These are the activations of a small neural network, seen along a few directions. Each row is one input.
In each table, some parts of the input vary, and every possible input appears once, in random order.
A made-up example of a description, with smaller parts first: values(2) and (point or line(11) or (line(6) and ring(8))).
Shared parts are said once, and a part with two or three values counts as separate values.

Other details of the inputs shift rows strongly along two fixed directions, in all tables alike. That doesn't count.

A family of inputs:
R1: [-12   3  -4   9  -1   3  24  -6   2 -13   4   8 -11   5  -4]
R2: [ -7  -5 -27  44 -15  28  42 -39  -9 -61   2  12 -17   3   4]
R3: [ -2   1  15  16   9   4   0  -9   7 -16  14   4   6 -13   6]
R4: [ -6 -17 -37  54  -4  22  27 -45 -15 -53  -7  27 -12  24  -2]
R5: [ -8 -17 -37  53  -9  21  23 -41 -17 -59   0  25 -15  22  -2]
R6: [ -3  -9 -30  55   2 -55 -55 -27 -18  15 -21  59 -28  47  -7]
R7: [  4 -11 -19  69   1 -26 -50 -48 -18 -35   8  50 -11  20  11]
R8: [ -1  -1  14 -10   2  64  65   3  19 -51  22 -23  23 -40   4]
R9: [ -2   3   6 -13   4  39  61  13  13 -13   5 -21  14 -11 -10]
R10: [  0   5 -21   3 -17   3  13  -9  -7 -11  -4  -8 -14   1   9]
R11: [   2   -2   52 -105    5   36   35   71   22   54    1  -78   25  -33
  -14]
R12: [  9  -3   3  26  19  -9 -28  -5   1   5   7  23  13  11  -1]
R13: [  8   1 -56  57 -23  16  25 -45 -19 -52 -14  13 -17  17  16]
R14: [ -1   4  15 -18  15  38  52  11  21 -18  16 -12  25 -27  -1]
R15: [ -4  23  27 -62  -6 -39 -32  43   2  72  -5 -29  -5  -4  -4]
R16: [ -8  10  68 -74  30  17  19  60  35  45  30 -40  34 -40  -9]
R17: [ -3   2   8 -10   7  63  73   7  20 -48  26 -20  26 -34   5]
R18: [   1   -4   68 -122    0   21   14   82   27   65    6  -80   21  -46
  -15]
R19: [  -3   12   26  -53   -2  -93 -102   43  -10  106  -20   -1  -21   19
   -9]
R20: [  8   0 -48  51 -23 -28 -40 -38 -30 -14 -30  23 -25  34  11]
R21: [  3   6  22 -57  -5   2  -6  34  -1  43 -11 -41   7  -8  -4]
R22: [  4   3  -9 -21 -14  65  81   1   4 -37   4 -46  12 -23   7]
R23: [  2   5 -28  60  10 -55 -48 -26  -4   5 -12  65 -14  23   5]
R24: [  3  10 -12 -19 -18  63  74  -5  -4 -38   3 -49  13 -19  10]
R25: [  7  12 -15 -14 -19  63  69   1  -2 -37   2 -49  17 -18   7]
R26: [  1  -3  19   2  17  -7 -22   3   5   3  18  10  13   1  -1]
R27: [  1  -9  19   1  10 -55 -73   7   3  35   1  38  -5   6  -6]
R28: [  -2    2   34   -7   33  -95 -111   17    4   91   -4   45   -4   25
   -9]
R29: [   5    3   61 -112    9    3   -3   91   27   93   -5  -69   23  -25
  -20]
R30: [  7  -7  -6  22  15  -9 -23  -4   4   2   2  34  10  10  -5]
R31: [ -3  17   3 -15 -15 -86 -86   9 -13  69 -22  13 -32  18   2]
R32: [  5  -6 -46  45 -33  20   6 -45 -30 -63 -13  -3 -20   8  15]
R33: [ -7  -1 -33  44  -5  27  52 -40  -8 -54  -1  15 -10  11   3]
R34: [  2   1 -18   6 -22   3   8 -14  -8 -16  -7  -9 -18  -4  10]
R35: [  3   5  18  -4  19  39  41  13  18 -13  16 -19  31 -22   1]
R36: [ -4   0  44 -41  25 -84 -95  44  14  93   2  34   0  11 -16]
R37: [  2  -7 -43  49 -16 -67 -75 -33 -29  13 -28  46 -42  42   8]
R38: [ -5 -17  12 -17  -7  69  67   4   5 -46  14 -31  14 -21 -10]
R39: [ -4   5 -20  63  17 -57 -53 -39  -9   5  -7  58 -16  27   9]
R40: [  4 -14 -27  46   6  38  29 -39  -2 -63   9  28  13   3   5]
Each input here is: values(2) and line(4) and line(5).
Changing only the values(2) part turns R20 into R25. The same change can be made to R32. Which row results?
> R31
Changing only the values(2) part turns R2 into R38. The same change can be made to R24. Which row results?
> R21
Change only the values(2) part in R40. List by row number the other rows that result.
> R14
Change only the values(2) part in R17. List by row number the other rows that result.
> R36
Change only the line(4) part in R12. List by row number the other rows that result.
> R7, R26, R28
